Each row below holds a small network's activations on one input, seen along a few directions.
In each table, some parts of the input vary, and every possible input appears once, in random order.
A made-up example of a description, with smaller parts first: ring(5) and (point or line(11) or (values(3) and line(6))).
Shared parts are said once, and a part with two or three values counts as separate values.
In the rows, zero is written as 128.

Rows:
r1: [147 161 123 122 177 138  25  83 146 120 131 137  94]
r2: [147 100 181 146 156 170  87 116 156  92 170  36 136]
r3: [114 150  86 115 102  96 179 141  99 171  83 214 117]
r4: [112  94 109 114  67  85 210 127 102 142 145 166 153]
r5: [138 191 108 123 174 151 100 180 136 146  40 138 110]
r6: [136 190 112 124 169 149  99 181 137 149  36 138 109]
r7: [149 102 178 143 157 169  88 118 153  95 174  36 133]
r8: [110 147  85 110 100  98 181 143  97 168  80 210 115]
r9: [149 101 179 145 159 171  89 115 155  89 174  36 137]
r10: [126 193  92 114 160 122  82 124 125 157  77 197  92]
r11: [140 103 155 145 144 136  76  59 153 101 206  99 115]
r12: [113 182  89 113 157 125  80 127 123 155  74 188  96]
r13: [124  94 129 128  73 113 226 181 112 138 109 115 170]
r14: [102 140  82 114  99  99 176 144  97 170  80 205 121]
r15: [104  87 106 118  67  85 204 129 101 144 144 161 158]
r16: [126  95 127 125  74 112 228 185 110 141 112 115 168]
r17: [123  96 153 136 141 142  71  64 144 100 205  85 122]
r18: [119  96 109 124  69  79 212 125 109 146 145 177 151]
r19: [100  73 152 140  92 116 150  89 122  97 219 101 155]
r20: [128 192  91 119 159 119  86 124 132 157  73 204  87]
r21: [112  81 158 143  94 112 153  84 124  98 223 108 152]
r22: [115  97 111 119  69  82 207 125 103 145 148 170 155]
r23: [160 159 141 127 192 165  43 142 153 113  95  78 109]
r24: [138 192 109 121 171 148 100 184 134 151  40 138 107]
r25: [126  95 127 126  77 114 227 180 112 136 113 115 171]
r26: [121  78 179 149 101 144 169 141 133  89 186  55 168]
r27: [124 148 103 125 107 124 197 197 109 164  42 157 133]
r28: [160 158 142 128 194 167  43 138 155 108  95  78 113]
r29: [123  79 177 146 102 144 170 144 130  92 190  54 165]
r30: [136 105 158 139 143 139  73  60 147 101 208  92 119]
r31: [123  78 177 148 105 146 170 140 132  87 190  54 169]
r32: [151 160 121 127 177 135  29  82 153 120 128 144  89]
r33: [126 149 100 123 108 123 199 200 107 167  46 157 131]
r34: [108  78 156 137  92 116 156  86 123  95 220 104 151]
r35: [116  80 155 148  95 109 158  84 130  98 222 115 148]
r36: [159 157 144 129 190 165  42 140 156 111  91  79 112]
r37: [131 101 156 133 142 142  75  62 144  98 206  88 118]
r38: [143 157 122 116 175 141  28  85 143 117 128 133  93]
r39: [121 189  91 109 158 124  85 126 123 154  75 193  90]
r40: [134 151 119 119 174 141  23  87 143 119 128 129  98]
r41: [126 148 100 124 111 126 198 196 109 162  47 157 134]
r42: [117 149  84 120 101  93 183 141 105 172  80 222 113]
Question: What is each input in this table made of?
Answer: ring(6) and (values(3) or line(4))
Question: Changing only the ring(6) part turns r21 into r3. The same change can be made to r19. Which row results?
Answer: r14
Question: Which other rows agree with r1 in the ring(6) part? List them by row number.
Answer: r23, r28, r32, r36, r38, r40
Question: Which other rows agree with r2 in the ring(6) part? List them by row number.
Answer: r7, r9, r11, r17, r30, r37

Rows:
r43: [133  81 155 137 108 125 142  97 132 105 193  93 145]
r44: [157 125 141 126 156 141  74 102 147 116 143  98 116]
r45: [119 165  71 113  98  84 192 183 105 175  38 220 133]
r46: [130 101 141 122 127 134 105 113 132 108 157  87 142]
r47: [113 173  79 102 103 103 201 184  90 178  44 213 121]
r48: [112 153  72 116 100 105 201 181  99 191  31 207 118]
r49: [125 124 137 129 146 137  79  92 137 113 161 113 118]
r50: [150 138 150 139 165 152  77 114 151 110 139  95 115]
r51: [127  96 164 148 116 135 145 110 138 102 191  89 144]
r52: [123 115 150 135 137 145 108 127 136 104 154  83 140]
r53: [119 138 147 141 154 148  82 105 141 107 157 110 116]
Question: What is each input in this table made of?
Answer: values(3) or (values(2) and line(4))
Question: Change only the values(2) part in r53. List by row number the other rows that result.
Answer: r49
